Each row below holds a small network's activations on one input, seen along a few directions.
Each table varies a few parts of the input and shows all the possible inputs, shuffled.
Descriptions start from the smaller parts, as in this example, which fits no table here: ring(5) and (point or (values(2) and line(4)) or line(9)).
Shared parts are said once, and a part with two or three values counts as separate values.
In the rows, 128 means zero.

Other details of the inputs vary at random and push rows far along three fixed directions, the same in every table; ignore that.

Rows:
row 1: [129 123  97 129 122 134 116 147  99 177 172 169  79]
row 2: [129 140 158 144 153 156 154 121 160 130 136 120 148]
row 3: [126 151 123 132 138 132 130 131  97 122 120 119 134]
row 4: [121 127 101 117 104 102 124 115 105 104  88 111 131]
row 5: [151 152 128 142 146 157 165 128 141 155 138 105 156]
row 6: [110 111 129 131 134 146 118 154 134 150 179 167  93]
row 7: [134 139 161 124 138 147 154 113 154 109 112  93 151]
row 8: [144  90 126 143 130 147 111 158 148 175 199 174  85]
row 9: [130 132 137 137 152 148 133 145 127 144 161 133 126]
row 10: [112 126 104 132 121 130  96 142  85 143 156 160  79]
row 11: [ 96  98  95 105  75  62  72 117 104  96  88 145  83]
row 12: [144 152 115 130 147 151 163 122 119 159 148 123 137]
row 13: [136 140 130 141 157 159 135 152 113 165 172 135 125]
row 14: [139 144 100 109 119 121 122 122 103 119 123 136 120]
row 15: [132 149 103 118 116 112 145 114  93 108  83 106 144]
row 16: [122 137  87 109 112 103 119 121  72 126 102 135 110]
row 17: [149 162 111 122 132 143 159 119 101 122 109 100 171]
row 18: [122 106 139 122  90  87 110 116 153  83  98 127 116]
row 19: [104  77 162 140 127 127 102 143 179 139 159 159 103]
row 20: [120  90 162 142 143 130 115 142 175 141 164 137 120]
row 21: [122  78 141 130  98 102 105 125 150 111 131 148 112]
row 22: [160 140 145 133 143 140 161 120 158 118 111 101 171]
row 23: [129 142 125 142 149 154 129 141 110 160 156 135 124]
row 24: [110 110 139 127 119 101  99 128 134 106 117 119 123]
row 25: [129 129 168 147 152 143 150 118 168 122 119 114 155]
row 26: [123 135  97 118 102 101 118 125  91 113  95 128 110]
row 27: [109 108 144 135 120 106 107 122 135 104 113 134 114]
row 28: [138 162  90 101 120 115 137 112  71 106  94 119 144]
row 29: [121 105 118 128 107 105 118 126 121 122 124 142 105]
row 30: [129 114 179 129 132 138 141 113 180 110 103  92 158]
row 31: [119 103 100 120  98 109  81 149 100 155 160 183  66]
row 32: [125 103 104 127 101 120  91 153 111 154 162 168  77]
row 33: [134 124 187 150 152 136 154 115 185 113 117  96 171]
row 34: [122 128 138 121 100  78 136  95 145  64  52  95 147]
row 35: [117 135 158 132 132 111 138 104 149  83  73  99 161]
row 36: [144  91 160 143 139 146 137 128 178 157 175 148 130]
row 37: [132 119 147 125 104  97 129 113 157  89  85 112 143]
row 38: [141 131 122 119 113 112 130 114 134  95 103 116 137]
row 39: [128 136 170 137 154 146 161 121 174 115 111 106 170]
row 40: [122 114 110 107  99  93 105 113 106  96  97 132 127]
row 41: [133 156 125 136 163 176 152 148 116 165 164 142 134]
row 42: [110  89 149 116  85  67  92 103 173  75  79 123 126]
row 43: [129 188  86 119 150 159 145 137  55 147 116 122 139]
row 44: [158 188 105 124 149 165 162 131  98 163 134 114 162]
row 45: [111  95 103 121  93  94  85 137 106 142 136 171  67]
row 46: [133 104 181 163 156 161 141 137 185 158 170 135 136]
row 47: [115  95 100 126 101 113  89 148 109 165 177 186  51]
row 48: [130 173  94 121 143 142 132 141  57 134 128 123 130]
row 49: [107 102 173 127 132 112 129 121 196  97 110 109 152]
row 50: [112 150 104  94 107 111 112 116  80  94  72  92 131]
row 51: [122 105 100 131 107 118 102 144 108 151 148 158  82]
row 52: [124  95 113 128 100 113  88 147 131 145 159 160  81]
row 53: [113  87 157 149 138 143 111 144 168 154 175 168  93]
row 54: [135 148 101 114 110 120 135 118  92 108 111 122 136]
row 55: [129 140 112 109 101  99 131 104 110  74  70  94 163]
row 56: [151 121 129 141 140 163 146 144 135 166 181 149 126]
row 57: [127 121 139 131 113 107 143 105 150 100 101 110 140]
row 58: [118  96 122 103  89  63  88 107 134  66  73 134 110]
row 59: [116 113 127 127 130 118 104 145 118 129 144 143 105]
row 60: [128 128 134 146 161 182 136 161 145 193 203 152 118]
row 61: [152 166 123 140 145 159 174 124 130 149 141 108 150]
row 62: [125 113 100 130 113 123 117 137 103 147 140 145 105]
row 63: [127 133 136 139 144 142 129 139 125 137 160 130 123]
row 64: [117 133 149 125 142 130 142 128 153 114 111 111 156]
row 65: [166 159 125 131 160 167 164 125 137 155 140 110 169]
row 66: [155 178 122 118 146 150 177 105 114 122 114  98 181]
row 67: [123 133 160 143 144 137 145 113 160 111 118 114 148]
row 68: [143 171  93 124 141 145 150 128  87 157 125 120 139]
row 69: [118  80 131 132 110 107 104 126 147 141 143 153  95]
row 70: [128 102 160 128 110  99 120 114 179 106 110 132 130]
row 71: [155 172 111 131 162 165 180 125 103 167 145 114 157]
row 72: [133  85 159 135 123 123 126 113 187 124 141 130 144]
row 73: [119 124 170 141 139 125 138 107 178 104  98  97 165]
row 74: [154 157  93 120 136 146 139 134  99 141 132 116 142]
row 75: [142 154 147 125 151 164 161 125 131 135 117  95 156]
row 76: [135  89 159 149 142 141 141 122 191 161 166 133 131]
row 77: [122 183  78 114 142 151 130 140  56 147 122 121 132]
row 78: [120  84 196 156 149 151 141 131 226 136 170 143 131]
row 79: [123 161  97 127 143 151 125 138  74 153 133 133 122]
row 80: [139 160 104 117 119 132 133 128 100 138 136 135 124]
row 81: [116 128 125 106 112 113 112 124 102  99  94 117 112]
row 82: [116 100 150 144 132 127 107 140 148 141 156 140 112]
row 83: [135 139  66 106 105 114  99 140  60 125 117 143 102]
row 84: [122 158  93 124 135 140 114 145  68 148 142 128 117]
row 85: [112  85 161 144 141 145 119 154 178 153 183 168 100]
row 86: [113 136 109 127 124 125 104 133  92 133 127 131 112]
row 87: [119 133 140 133 130 122 127 125 125 109 121 120 129]
row 88: [126 123  90 105 103  99  95 122 101 109 105 135 112]
row 89: [114  83 152 121  80  63  96 112 169  67  80 130 111]
row 90: [120 149 126 125 140 135 135 123 118 119 104 113 147]
row 91: [134 137 158 143 156 143 147 130 154 133 137 104 160]
row 92: [162 192  92 110 150 151 164 120  81 131 101 100 170]
row 93: [123 110 175 138 144 115 133 116 188 102 116  93 163]
row 94: [129 158 135 128 157 157 160 139 128 137 128 118 157]
row 95: [120 147 107 119 133 129 120 137  86 121 135 130 115]
Each input here is: line(5) and (point or line(8) or (values(2) and ring(5))).
Changing only the line(5) part turns row 85 into row 49. The same change can be made to row 53. Which row results?
Answer: row 77
Changing only the line(5) part turns row 16 into row 69. The same change can be made to row 36. Which row results?
Answer: row 40
Change only the line(5) part in row 55. List by row number the other rows that result.
Answer: row 17, row 21, row 54, row 56
Change only the ring(5) part in row 89. List by row number the other rows that result.
Answer: row 8, row 29, row 34, row 56
Change only the values(2) part in row 52. List by row number the other rows that result.
Answer: row 42
Change only the values(2) part in row 68. List by row number the other rows that result.
Answer: row 51

Rows:
row 96: [122 122 121 133 152 158 116 156 114 166 187 162 104]
row 97: [110  85 146 143 131 141  92 154 138 152 186 160  81]
row 98: [127 151  51  81  86  98 100 129  42 108  91 138  96]
row 99: [133 152 113 135 171 182 139 154  95 180 182 134 131]
row 100: [114 105 201 156 152 135 151 117 222 121 125 108 165]
row 101: [123 186 104 106 129 123 141 121  63  80  71  94 158]
row 102: [102  74 162 144 121 118  91 149 170 131 167 174  76]
row 103: [165 143 169 146 155 165 206  96 199 143 119  94 192]
row 104: [ 93 149  75 100 108  96  88 136  46 104  95 149  95]
row 105: [138 175 118 143 182 193 162 150  96 188 163 112 154]
row 106: [116  72 120 123  72  61  88 112 139  95 108 154  84]
row 107: [143 139 135 105 109  99 140  95 152  74  58  84 178]
row 108: [101  76 159 146 124 128  88 150 155 154 180 162  74]
row 109: [169 179  96 120 146 163 162 129  98 158 134 105 168]
row 110: [ 84 101 155 122  94  67  88 108 150  57  61 116 111]
row 111: [154 106 179 144 121  98 161  90 214  85  88  88 182]
row 112: [144 106 117 140 120 141 135 135 135 174 178 166  95]
row 113: [165 183  81 116 132 137 155 122  74 135 112 105 161]
What is each input in this table made of?
Answer: line(8) or (values(2) and ring(5))
Change only the ring(5) part in row 100. List by row number the other rows that result.
Answer: row 96, row 99, row 104, row 105
List by row number the other inputs of the same sort as row 107.
Answer: row 98, row 103, row 106, row 109, row 111, row 112, row 113
